A small network was shown many inputs. Here are its activations along a few directions, one row for each input.
Each table varies a few parts of the input and shows all the possible inputs, shuffled.
A made-up example of a description, with smaller parts first: line(6) and (point or ring(11) or (values(3) and ring(5))).
Shared parts are said once, and a part with two or three values counts as separate values.

Other details of the inputs vary at random and push rows far along two fixed directions, the same in every table; ignore that.

Rows:
R1: [-0.10 -1.22  3.13  2.41 -2.47 -0.75  1.97  0.72  0.71  0.38 -1.06 -2.80
 -0.31  0.12  0.63]
R2: [ 1.55  0.61  3.00 -3.74  6.40  3.47  4.55  7.40 -4.88  1.41  3.17  2.28
  1.36  3.55 -1.60]
R3: [ 1.59 -0.16 -4.16  1.58 -1.58 -0.16 -1.29 -2.83  0.76 -0.68 -0.92  1.99
  0.67 -1.57 -1.12]
R4: [-1.49  3.60  4.55 -0.63  3.04  0.41  0.52  4.93 -2.06  1.18  1.02 -0.49
  0.07  1.49 -0.89]
R5: [-1.18 -2.14  3.02  2.18 -1.02 -0.84  2.40  0.84 -0.08  1.02  0.23 -1.71
 -1.84  0.28  2.00]
R6: [ 0.08 -2.71  1.08  3.19 -0.97 -1.37  0.88 -0.51  0.70  1.04  2.04 -1.14
 -3.11  0.42  0.82]
R7: [ 2.45  2.00 -5.00 -3.46  3.45  2.68  0.29  2.52 -2.08 -0.45 -1.39  3.94
  3.50 -0.49 -2.03]
R8: [-0.19 -2.46  2.79  1.47 -1.53 -2.67  0.38 -1.49  1.67  2.78  1.85 -2.12
 -2.98  0.84  1.39]
R9: [ 0.09  0.80 -4.58 -0.39 -0.96 -0.76 -2.87 -2.46  1.29 -0.88 -2.14  0.25
  0.51 -2.05  0.12]
R10: [-1.18 -1.11  0.44  0.53  0.66 -1.47 -0.51  0.48  0.03  1.17  1.40 -2.26
 -2.95  0.37  1.37]
R11: [ 1.05  4.82 -3.02 -4.36  4.50  3.66 -1.92  3.97 -2.36 -0.63  0.98  5.15
  3.65  1.05 -4.06]
R12: [-0.49 -2.39  3.04  2.52 -1.40 -0.87  2.39  1.64  0.53  1.21  0.47 -1.92
 -2.05  0.59  1.66]
R13: [-0.55  1.12 -3.40 -0.96 -1.66  0.02 -3.75 -2.89  1.47 -1.87 -1.00  0.61
  1.20 -1.16 -0.80]
R14: [ 0.06  3.63 -3.86 -3.51  4.98  2.60 -1.02  3.44 -2.62 -0.28 -0.50  4.06
  2.61  0.18 -2.63]
R15: [ 1.65  1.48 -2.91  1.04 -3.86  0.41 -0.41 -2.49  1.56 -1.64 -3.94  0.28
  3.53 -2.04 -1.10]
R16: [-1.29 -3.58  1.49  0.33 -1.36 -0.71  1.12 -2.85  0.81 -1.25  0.16 -1.69
 -1.65 -0.14  2.69]
R17: [ 1.46  0.29 -3.25 -0.35 -2.05 -1.24 -2.21 -3.77  2.01  1.00 -1.28  1.45
  1.39 -0.99 -1.34]
R18: [-0.30 -2.75  1.25  0.19  1.03 -0.81  1.71  1.08 -0.51  1.17  1.17 -1.99
 -2.32  0.60  1.85]
R19: [ 0.32  0.82  0.98 -1.15  0.77  1.35 -0.33  0.00 -0.21 -1.03  1.25  0.93
  1.06  0.70 -0.59]
R20: [-1.52 -3.25  0.24  0.71 -0.55 -1.53  0.76 -1.97  0.62 -0.07 -0.03 -2.27
 -2.67 -0.60  3.02]
R21: [-0.44  0.81  4.21 -2.66  3.73  2.33  1.85  3.72 -2.89 -0.27  3.15  0.90
  0.07  2.46 -0.33]
R22: [ 0.36  3.83 -2.24  0.92 -2.66 -1.15 -3.45 -2.99  2.38 -1.45 -3.37 -0.32
  1.99 -2.45 -0.69]
R23: [-0.76 -2.53  1.57  2.49  0.13 -1.23  1.32 -0.58 -0.66  1.03  2.10 -0.93
 -3.01  0.70  0.68]
R24: [ 0.92  0.54 -3.11 -0.62 -2.44  0.51 -2.73 -4.42  2.13 -2.91 -1.74  0.91
  2.40 -1.60 -0.58]
R25: [-0.96  2.06  4.75  1.49  0.40 -1.27 -0.06  2.94 -0.19  1.40  0.98 -2.89
 -1.69  0.72  0.40]
R26: [-3.27 -1.16  2.37  0.04 -0.76 -1.17 -1.48 -1.31  0.55 -0.40  2.06 -2.26
 -3.07  0.65  2.14]
R27: [ 0.36  0.58  1.84 -1.72  2.87  0.13  1.22  2.17 -1.49  2.62  2.00  1.90
 -0.44  1.89 -1.30]
R28: [-0.92 -0.97  3.00  2.29 -2.56 -0.78  1.86 -0.45  0.55 -0.32 -1.53 -2.45
 -0.32 -0.23  0.90]
R29: [ 1.30  0.14 -3.35  1.17 -2.68  0.35 -0.38 -1.69  1.22 -0.80 -2.84  1.29
  2.20 -1.87 -0.31]
R30: [ 1.42 -0.70 -3.85 -1.00 -1.46  0.86 -0.81 -3.16  1.03 -2.47 -2.27  1.31
  2.22 -1.43 -0.32]
Each input here is: values(3) and (point or line(4) or ring(5)).
The inputs of R20 and R18 match in every part but the values(3) part. If R27 is changed in the same way as R20 into R18, which row does it become?
> R8
Which other rows does R29 become when the line(4) part takes its other values? List them by row number.
> R3, R15, R17
Which other rows does R1 become when the line(4) part takes its other values? List them by row number.
> R6, R8, R12
Which other rows does R2 become when the values(3) part takes its other values? List them by row number.
> R16, R30

Rows:
R31: [-1.09  1.02 -1.69  0.41 -2.45 -0.46 -2.71 -3.48  1.54 -1.96 -1.80 -0.81
  0.99 -1.74  0.46]
R32: [-2.17 -2.61  3.59  2.95 -2.42 -1.91  0.89 -1.01  0.75  0.15  0.40 -4.37
 -2.94 -0.11  3.45]
R33: [-0.67 -1.59  2.83  0.73 -1.11 -1.70  0.42 -0.28  0.74  1.50  1.26 -2.69
 -1.90  0.78  1.39]
R34: [ 0.93  1.84  4.20 -0.76  2.99  1.65  3.63  6.48 -3.34  1.69  1.91  0.36
  0.83  2.21 -1.05]
R35: [ 0.07  1.21 -1.40  0.86 -0.69  0.11 -1.06 -0.94  0.88 -0.97 -1.08  1.33
  1.04 -1.08 -0.99]
R36: [-2.41 -2.87  3.71  0.49 -0.59 -2.33  0.20 -0.20  0.49  0.87  1.95 -4.35
 -4.02  0.83  2.87]
R37: [ 0.34  1.63  2.52 -0.41  0.23  0.49  0.57  2.27 -0.47  0.33 -0.07 -0.20
  0.81  0.93 -1.06]
R38: [-0.89 -3.37  5.37 -1.17  2.32  0.10  3.79  3.36 -2.20  0.78  3.20 -2.62
 -3.43  2.47  2.85]
R39: [ 1.81  0.84 -3.97 -1.08 -1.00  1.51 -0.43 -2.43  0.91 -1.74 -2.34  3.30
  3.88 -1.11 -1.48]
R40: [ 0.53  2.27 -0.48 -1.98  3.16  1.01 -0.75  1.55 -1.18  0.48  1.17  2.61
  0.72  1.07 -1.65]
R41: [ 0.64 -0.01 -1.24  0.45  0.52  0.26  0.11  0.49 -0.64  0.34 -0.17  1.56
  0.31 -0.04 -1.23]
R42: [-0.01 -0.17 -3.99  0.30 -1.14 -0.88 -2.07 -2.74  1.52 -0.92 -1.78  0.26
  0.23 -1.78  0.70]
R43: [ 0.57  0.07 -3.28  0.27 -0.18 -0.39 -1.84 -2.14  0.78 -0.03 -0.34  1.20
  0.02 -1.02 -0.74]
R44: [ 2.63  3.06 -0.57 -2.69  4.55  3.54  2.92  7.02 -3.96  1.66  0.34  3.88
  3.36  1.71 -3.79]
R45: [ 1.60  0.67 -2.51 -0.06 -0.08 -0.05 -0.65 -0.81  0.40  0.60 -1.09  1.13
  0.96 -0.72 -0.98]
R46: [-2.16 -1.06  2.18  1.97 -2.60 -1.83 -1.31 -2.64  2.07 -0.23  0.92 -2.97
 -2.35 -0.19  1.67]
R47: [-0.02  0.25 -3.06  0.25 -0.86  0.06 -0.70 -1.41  0.89 -0.97 -2.09  0.66
  0.64 -1.66 -0.14]
R48: [ 0.29 -1.20 -2.21 -0.54 -0.65  0.81 -1.03 -3.11  0.85 -1.56 -0.38  1.73
  0.85 -0.52 -0.28]
The inputs of R32 and R34 match in every part but one. If R36 is changed in the same way as R32 into R34, which row does it become?
> R33
What do these inputs look like to the network?
> values(3) and (point or ring(5))
Which other rows does R44 become when the values(3) part takes its other values? List them by row number.
> R41, R47

Rows:
R49: [ 1.12  0.96 -1.53 -0.39 -1.03 -0.17 -1.18 -1.91  1.29 -0.08 -1.21  1.09
  1.66 -0.59 -1.17]
R50: [ 2.53  3.35 -1.55 -5.54  5.89  4.57  1.55  5.84 -4.02  0.12  1.18  5.47
  4.28  2.15 -3.81]
R51: [ 0.65 -0.61 -2.77 -1.27  0.41  1.27 -0.09 -1.68  0.00 -1.15 -0.56  2.64
  1.59 -0.38 -0.65]
R52: [-0.87 -1.26 -0.91  1.08 -2.83 -0.72 -2.08 -4.68  2.33 -1.84 -0.19 -0.43
 -0.34 -0.98  0.75]
R53: [ 0.25 -3.22 -3.02  1.19 -2.44 -1.03 -0.89 -4.43  1.92 -0.70 -0.24 -0.09
 -1.05 -1.21  1.32]
R54: [ 0.02  2.61  3.47 -0.84  2.50  1.66  1.69  5.28 -2.49  0.55  1.03  0.28
  0.90  1.60 -1.25]
R55: [ 0.24  1.47  5.40 -0.93  2.80  0.46  2.97  6.78 -2.89  2.87  2.15 -1.31
 -0.81  2.65 -0.55]
R56: [-0.92  0.75 -3.90 -0.86 -1.19 -1.10 -4.04 -4.21  2.24 -1.33 -1.53  0.05
  0.28 -1.81  0.31]
R57: [ 0.80 -1.38  3.10 -1.27  3.83  1.53  4.22  6.20 -3.86  1.82  2.97 -0.32
 -1.38  2.57  0.26]
R58: [ 1.85  0.14 -3.29  0.26 -0.15  0.26 -0.53 -1.15  0.46  0.41 -0.51  2.45
  1.18 -0.64 -1.52]
R59: [ 0.39  1.82 -1.56  0.65 -0.63  0.20 -0.47 -0.27  0.52 -0.12 -2.07  1.36
  1.77 -0.99 -1.20]
R60: [-1.32  1.63 -1.52 -0.92  0.66 -0.22 -3.10 -1.57  0.60 -1.03  0.29  0.44
 -0.12 -0.54 -0.31]
R61: [ 0.59  1.94  2.88 -1.60  2.58  1.45  2.32  5.41 -2.54  0.98  0.38 -0.11
  1.06  1.49 -0.76]
R62: [-1.95 -1.74 -3.24  1.31 -2.59 -2.28 -3.31 -6.11  3.09 -1.37 -1.39 -1.23
 -1.68 -2.26  2.02]
R63: [ 0.61  2.10 -0.91  0.04 -0.57  0.39 -1.70 -1.27  0.79 -0.52 -0.42  1.88
  1.72 -0.36 -1.89]
R64: [ 0.99  0.95 -2.43  1.14 -1.03 -0.28 -0.69 -0.38  0.67  0.31 -1.53  0.88
  0.92 -1.08 -1.01]
R65: [-1.61 -0.36  5.21  2.69 -1.96 -2.03  0.43  0.62  0.66  1.27  1.32 -3.81
 -2.73  0.75  1.39]
R66: [-1.68 -4.26  8.93  0.54  0.89 -1.31  4.73  4.39 -2.12  2.24  4.08 -5.95
 -5.13  3.14  3.93]
R67: [-1.81 -3.04  3.25  3.28 -3.23 -2.49  1.23 -1.96  1.64  0.17 -0.61 -4.44
 -2.94 -0.62  3.29]
R68: [ 0.89  0.53 -2.21  0.80 -0.60  0.21  0.04  0.04  0.17 -0.35 -1.78  0.49
  1.08 -1.09 -0.49]
R69: [ 0.07  0.56 -4.22 -1.19  1.65  0.21 -2.00 -0.75 -0.17 -0.23 -0.07  1.90
  0.05 -0.75 -0.67]
R70: [-1.36 -1.52  3.50  1.07 -1.06 -0.61  0.78 -0.07  0.15 -0.47  1.15 -2.65
 -1.84  0.61  1.77]
R71: [-1.39 -4.44  2.86  3.49 -3.78 -3.36  0.64 -4.24  2.58  0.97  0.66 -3.80
 -3.85 -0.31  3.16]
R72: [ 1.92  3.03 -5.56 -2.71  1.87  3.40 -0.51  0.10 -0.98 -2.53 -3.10  5.23
  5.39 -1.33 -2.90]
What do these inputs look like to the network?
> line(4) and (point or ring(5))
The inputs of R69 and R56 match in every part but the line(4) part. If R58 is changed in the same way as R69 into R56, which row does it become?
> R49
Which other rows does R68 become when the line(4) part takes its other values? List them by row number.
> R54, R61, R67
Which other rows does R72 become when the line(4) part takes its other values? List them by row number.
> R57, R66, R70
